Each row below holds a small network's activations on one input, seen along a few directions.
Each table varies a few parts of the input and shows all the possible inputs, shuffled.
A made-up example of a description, with smaller parts first: one of 2 separate values, together with either a single point or one of 11 places along a line or (one of 4 places along a line, together with one of 5 places around a ring).
Shared parts are said once, and a part with two or three values counts as separate values.

Other details of the inputs vary at random and push rows far along two fixed directions, the same in every table; ignore that.
To show where, the next rows are all for the same input, with only those details redrawn:
[ 24 -53  19 -13  31  74 -39  -8 -61 -23   6 -67  33]
[ 19 -18 -11 -33  67  14  14   8 -45   6  52   7  -9]
[ 21 -35   3 -21  45  42 -12   0 -50  -8  28 -27  11]
[ 13 -38   1  26 -52  21 -47  -3   4 -21 -22 -24  22]
[  9  -5 -27  -2  -1 -32   8  12   9   7  30  44 -19]
[ 12  -9 -22 -16  30 -16  14  11 -13   8  42  33 -17]
[ 10 -32  -6  35 -71   2 -46  -1  22 -19 -26  -7  16]

Table:
x1: [-15  -2  -6   4 -13 -10 -21   5  11  30 -16 -10   0]
x2: [-16  18  13 -28  82  -2  35   4 -53  12  21 -16 -10]
x3: [-15  38 -14   9 -13 -76  43  28  12   2  14  58 -30]
x4: [  4 -24  14  44 -21  23 -34 -28  -8 -37 -27 -37  10]
x5: [ -1  13   8 -65  73   9  19   1 -28  45  18 -24 -25]
x6: [ 18 -49  44  -5  46  72 -21  -4 -47 -61   0 -59  44]
x7: [-48  -9  41  13 -20 108  11  -8 -79  -6  25 -61  85]
x8: [  4 -10  27  32 -34   6 -24   2 -13 -34 -28 -38  27]
x9: [  1  42  -3   8 -39 -48  -5 -12  67  -8 -30  11   0]
x10: [  3 -14  33  31 -24  27 -16  22 -12 -26 -57 -31  27]
x11: [  6  17 -34   2 -28 -57   3 -13  64  29   8  57 -57]
x12: [ -6  13 -42  -2 -21 -64  26  25  26  18  28  77 -39]
x13: [-20  -6  24  35 -79 -12 -24  26  38 -39 -55  -7  24]
x14: [ -2   7  -5   4  50 -30  29 -15 -10  -4  27  23 -16]
x15: [  0   9 -20  28 -26 -58  24  22  51 -30  20  82 -33]
x16: [-11  45   4 -23  31 -57  44  -3  16  22   7  24 -39]
x17: [ 24 -16   2 -19  -6  42 -50 -30  22 -11 -25 -48  26]
x18: [ -8  46  -4   2 -44 -46   0  -5  60  -7 -38   9  -3]
x19: [ -2  -2  18  37 -71 -19 -27 -34  48 -29 -60 -21   2]
x20: [ 12  27  21 -15  59  -5  31 -12 -30  25 -17 -19 -22]
x21: [ 27  18  -4 -26  59   9  13 -29  -1 -24  25  -5 -15]
x22: [ -6 -14  11  11 -12  -6   5  15  12 -43  -7  16   9]
x23: [-28  -7  12  -4  47  78  55 -17 -73  -1  94  -1  52]
x24: [-59  42 -14  40 -68 -23  57  10  20  26  55  73  27]
x25: [  3 -21  16 -55  81  43   5  34 -43  11  36 -21  10]
x26: [  8  21  -2  -7  -7 -15   0 -25  35 -27 -19  -1   2]
x27: [ -7  22 -31  -3 -16 -65  21  32  26  32  25  61 -31]
x28: [  0 -45  18 -18  37  75 -38 -17 -57  -3 -14 -76  27]
x29: [-10 -34  -2  23 -84   6 -44  22  47 -24 -41   6  17]
x30: [  5  25 -33 -38   7 -30   8  -6  46  19   8  34 -23]
x31: [  4  21 -24  23  -7 -79  40   8  26 -15  32  77 -30]
x32: [  9   1 -14  51 -54 -41  -2  -1  25 -37  -1  38 -19]
x33: [  2 -39   1  23 -65  12 -47  15  43 -25 -28   2  22]
x34: [-46  21 -12  -2  19  25  81  -1 -43  16  95  53  24]
x35: [  0  40 -20 -71  58 -16  24  11   9  41  23  11 -23]
x36: [  4 -10  -3  45 -86   1 -39  20   8  13 -67 -15  10]
x37: [  5  35 -22 -39  11 -30   2   3  45  34   5  17 -15]
x38: [ 24 -13  -9   1 -40  35 -59 -28  38 -15 -33 -34  10]
x39: [  0 -18 -20  16 -14   2 -26 -10   9  10  -2   5 -17]
x40: [ 13  52  -6 -23  50 -26  39  -3   3  21  -9  14 -20]
x41: [  8  22  26 -39  87  -5  32 -17 -28  12  23 -24 -17]
x42: [ 15  34 -16 -12  20 -43  22 -24  46 -14  14  35 -15]
x43: [-19   7  -7 -32  41  -1   9  14 -26  41   9  -8 -13]
x44: [ 28 -28  42  -7  49  68 -26 -48 -44 -37 -10 -83   8]
x45: [ 20 -14 -14 -44  90  11  27  10 -54  12  67  15 -16]
x46: [ 10  -4  16   6 -30  23 -34 -11   5  34 -68 -50   0]
x47: [ 13 -32 -13  40 -75  10 -49   0  18 -22 -22  -5   1]
x48: [-19 -21   9  15 -85   7 -44  36  41  -8 -52 -12  21]
x49: [-47  44 -10  36 -34   5  69  13 -27  42  41  60  24]
x50: [ -1 -24  16  -9 -15  42 -33  17 -38  -2 -22 -56  23]
x51: [ 21 -11  31 -20  67  27   4 -41 -28 -19   8 -45   1]
x52: [  3 -22  11   1 -45  20 -45 -26  26   0 -47 -42   4]
x53: [ 24  18   1 -64  92  46  10   0 -44  43  -1 -41  -2]
x54: [ -7  35  -5  -3  68 -35  53  10 -35  36   7  27 -32]
x55: [-30   4  -9  18   4  51  53 -11 -42   1  92  31  26]
x56: [-21  21   0  40 -41 -55  -1  -2  37   2 -27  17  -6]
x57: [ -3 -12 -18  -4  19  -9  -6  -8   2  20  13  13 -11]
x58: [ 11  -6  25  42 -31  17 -16   7 -34 -19 -55 -40  21]
x59: [ -2  28 -13 -36  28 -46  21   2  29  52  18  27 -40]
x60: [ -9   3   3  -5  52 -10  26 -12 -29  -8  16   3 -10]
x61: [ -3   7 -14  -9   4 -20  19  49  10  35  -8  43 -21]
x62: [  0  10 -10  11   2 -43  32   8  -4 -23  19  41 -18]
x63: [ -8 -12  27  35 -59  -6 -27  19  34 -40 -41 -12  29]
x64: [ -9   4 -10  15 -13  -4 -11  11  -6  46 -41  -6 -10]
x65: [  7 -30 -11   4 -19  14 -23  21  20 -15   8  21  -8]
x66: [  8 -19   4  22 -71  -2 -53 -31  57   0 -50 -22   3]
- Changing only one part turns x49 into x55. The same change can be made to x58. Which row results? => x32
- Changing only one part turns x53 into x30. The same change can be made to x46. Which row results? => x52
- What do these inputs look like to the network? => one of 6 places along a line, together with either a single point or (one of 2 separate values, together with one of 5 places along a line)
- A walk changes only the place on the line of 6. It starts at x47 and steps to x45. List the rest of the walk in order. => x12, x27, x50, x36
- Which other rows agree with x41 in the place on the line of 6? List them by row number. => x1, x8, x9, x24, x25, x27, x37, x56, x59, x63
- Change only the place on the line of 5 in x50. List by row number the other rows that result. => x5, x35, x43, x48
- A walk changes only the place on the line of 6. It starts at x54 and steps to x2. List the rest of the walk in order. => x56, x60, x14, x4

Table:
x67: [ -7   9  -6  -6  34   4  37  10 -32  11  41  24  -4]
x68: [-13  16 -15  14   2 -28  35   8  -3   5  30  44 -11]
x69: [ 13 -20  29  -3   7  58 -34 -21 -25 -13 -36 -71  28]
x70: [ -7   6  -2  -6  19  12  26   2 -16  -2  36  18   7]
x71: [ 11   1   9 -21  40  15   2   1 -19  -2  -2 -21  -1]
x72: [  7   8   6 -26  48  -8  15   6 -14   3   8  -4 -13]
x73: [  4 -24   7  53 -98  -4 -59 -11  51 -33 -63 -19  18]
x74: [  8 -23   4  27 -56  13 -42  -6  25 -20 -41 -20  14]
x75: [ 17 -24  17  -1   0  49 -38 -16 -19 -16 -25 -58  22]
x76: [ 10   5  -6 -32  48   2  12   1 -17  14  22   0 -17]
x77: [  9  17   0 -38  84  -5  35  -7 -28  14  32   5 -21]
x78: [-13  17 -14   5   2 -25  34   3   8  -4  37  46  -6]
x79: [ -4  30 -20  -1 -20 -63  20  17  46  19  -5  52 -34]
x80: [ 10   2  10 -10  27   1   1  -2 -10  -9  -8 -16  -1]
x81: [ 19 -23  20  -5  14  43 -33 -20 -26 -24 -20 -59  20]
x82: [ -5 -26  26  15   0  54 -14  -6 -47 -18  -6 -48  35]
x83: [  8   0  -9 -29  57 -15  21   8 -14   8  34  20 -27]
x84: [  4 -24   5  23 -58  11 -43  -2  25 -14 -42 -21  11]
x85: [ -6  13 -32   8 -34 -59   7  18  52  19   2  61 -30]
x86: [-10  15 -10  33 -73 -50 -16  -8  64   4 -42  20 -13]
x87: [ -9  -9  10   7   3  28   8   5 -33   2  12 -11  17]
x88: [  9   0   1 -16  28  -1   0  -7 -10   2   9 -10 -10]
x89: [-10  13 -11  25 -69 -32 -23  -3  55  11 -41  12  -4]
x90: [-13  34 -33  25 -74 -90   6  22  83  19 -27  73 -31]
x91: [ -1  -9  12  23 -57  12 -41 -14  27  -5 -54 -36  14]
x92: [ -7  -1   5 -19  37  27  25   3 -33   3  41   1  10]
x93: [  9  -8   1 -22  27  21 -11  -4 -19   7   3 -26   3]
x94: [-12   5  -6 -13  22   8  26   9 -17   9  41  21   7]
x95: [ -7 -26  21  10  -3  60 -17   1 -47  -6  -4 -46  40]
x96: [-15  26 -20 -20  44 -38  62  13  -6  15  67  66 -24]
- What do these inputs look like to the network? => one of 5 places along a line, together with either one of 2 separate values or one of 4 places along a line
- Changing only the place on the line of 5 turns x95 into x68. The same change can be made to x89. Which row results? => x77
- Change only the place on the line of 4 in x81. List by row number the other rows that result. => x73, x77, x80
